A small network was shown many inputs. Here are its activations along a few directions, one row for each input.
Each table varies a few parts of the input and shows all the possible inputs, shuffled.
A made-up example of a description, with smaller parts first: one of 6 places along a line, together with either a single point or one of 9 places along a line or (one of 3 separate values, together with one of 8 places around a ring).
Shared parts are said once, and a part with two or three values counts as separate values.

Other details of the inputs vary at random and push rows far along three fixed directions, the same in every table; ignore that.

Rows:
row 1: [  7  23 -36  18   1   9  21 -13 -39  52 -46  52  -5]
row 2: [-22  -7 -17   6  -6 -15  21 -33  -6 -11 -10   4  11]
row 3: [ -5 -44  22  -5 -21  11  13   6 -19 -51  13  -9  25]
row 4: [ 32  12  13   2  -3  21 -12  34 -13  17 -13  20  -4]
row 5: [-26  14 -32   2   2 -26  25 -42  -1  19 -17  10   3]
row 6: [ -8   7   7 -22  15 -19 -26 -13  36  -4  24 -35  -3]
row 7: [-16   5 -29  11   8  -6  14 -28   6 -16   0  14  10]
row 8: [ -1  -2  -3   9  11   4  -3   1   7 -18  14  -4  -3]
row 9: [ -9   8   6 -23  12 -20 -23 -11  37  -3  26 -36  -4]
row 10: [-28   5 -22   3  16 -19   3 -40  38 -30  21 -17   4]
row 11: [ 22  -4  16  -4 -14  17  -1  33 -28  28 -24  11  -2]
row 12: [-15   4 -20   8   4  -7  13 -21  18 -20   6   3   5]
row 13: [ -9 -48  11  19 -37  18  40   4 -16 -68   3  19  22]
row 14: [ 33  -9  21  -4 -13  22 -10  41 -30   8 -15  18   5]
row 15: [  1  -1  -4  10  -2   5  12   6   6 -13   0  11  -1]
row 16: [ -2   1  29 -19  10  -9 -27  17  27  17  20 -43 -19]
row 17: [ 10  28 -30   2   3   4  11 -14 -21  26 -26  43  12]
row 18: [ 34   3  23   2 -12  24  -6  47 -12   7  -7  19  -4]
row 19: [-29  -7 -27  -9  -5 -16  24 -48  -8 -14  -6   7  28]
row 20: [ -2  40 -23   4  23 -12 -12 -13  14  66 -14  -1 -33]
row 21: [  7   8  23   3  26   2 -39  25  23  27  25 -39 -40]
row 22: [ 20  21  -4  -5   1   8  -5  13 -30  62 -39  21  -8]
row 23: [  5  54  -5 -16  37 -19 -42  -3  47  56  16 -29 -32]
row 24: [ 22 -23  47 -15   0  13 -35  46   7 -24  32 -35  -7]
row 25: [-25  -9 -18  10  -3  -8  18 -35  10 -25   4   1   7]
row 26: [ 32 -41  44  18 -26  35   1  65 -50 -16 -11   9  -2]
row 27: [-18  16 -36  -6   8 -14  18 -49   4 -17   5  16  22]
row 28: [  8  -3 -10  14 -19   8  25   8 -41  21 -39  34   4]
row 29: [ 10  -2  34 -20   6  -5 -31  28  30  -2  27 -37 -13]
row 30: [-26 -51  20   8 -19  -4  13  -9   4 -74  28 -25  21]
Each input here is: one of 5 places along a line, together with one of 6 places around a ring.
Which other rows does row 6 become when the place on the ring of 6 takes its other values? List them by row number.
> row 2, row 4, row 10, row 22, row 25
Start at row 29 and move only the place on the line of 5, one step at a time. The first step leads to row 9. Which rows follow, in order?
> row 6, row 14, row 24

Rows:
row 31: [ 41  15  29  -8   8  25 -27  52 -13  28   9   1 -13]
row 32: [ 41  15   8   7  10  21 -36  39 -19  42 -16  14 -18]
row 33: [-35  -7 -12 -13   8 -16  -3 -58  34 -67  40 -26  34]
row 34: [ 30  -2  52 -13   1  15 -33  51  23 -15  37 -34 -14]
row 35: [-18   4  26   1  29 -21 -38   1  43  -1  57 -58 -34]
row 36: [  7 -22  -5  -5 -30  29  34  -1 -53  10 -25  34  18]
row 37: [ 24  14  -2  13  14  16  -8  38 -23  46 -16   8 -29]
row 38: [-26  50 -51 -19  36 -49  -2 -68  48  32  12 -11 -12]
row 39: [ 31  30 -17   5  21  15  -3  29 -25  68 -30  32 -17]
row 40: [-30  -1 -26  21 -20 -20  40 -49  -3 -27 -14  26  22]
row 41: [ 13 -31  47   4  13  24 -44  54  20 -33  30 -38 -14]
row 42: [-14  30 -39  13   7 -20  14 -28  11  36 -29  13  -6]
row 43: [ 13 -16   6  -4 -18  34   5   6 -49  28 -36  29   6]
row 44: [-15   9 -61   6 -10  -7  63 -44 -28  -3 -43  68  30]
row 45: [ 10 -52  26  16 -39  25  26  37  -8 -71  -4  18  30]
row 46: [ 16   8  18 -18  -6  17  -7  24 -16  59 -20   4 -24]
row 47: [ 15 -33  39  18   1  27 -29  48   1 -29  18 -33 -14]
row 48: [-14 -41   1   6 -38  -2  31 -15   9 -90  11  13  40]
row 49: [ -5 -32  29  17 -21   5  17  16  -4 -49  22  -2   3]
row 50: [-21  40 -20 -24  14 -23 -11 -40  29  75 -18 -16 -18]
row 51: [-30   9  -5  -4  24 -27 -10 -20  53 -15  34 -53 -24]
row 52: [-38 -18 -12  17   1 -15   9 -51   8 -50  22  -9  16]
row 53: [ -6 -31   3 -16 -26 -33  24   1 -59 -22 -35   5  45]
row 54: [-13  49 -11 -21  23 -31 -28 -28  55  27  17 -27  -8]
row 55: [ 23  14 -23   2  -2  10  13   4 -34  22 -23  43   2]
What do these inputs look like to the network?
> either a single point or (one of 4 places along a line, together with either a single point or one of 5 places along a line)
Which other rows does row 32 become when the place on the line of 5 takes its other values? List them by row number.
> row 33, row 41, row 47, row 52
Start at row 40 and move only the place on the line of 5, one step at a time. The first step leads to row 42. Which rows follow, in order?
> row 45, row 48, row 54
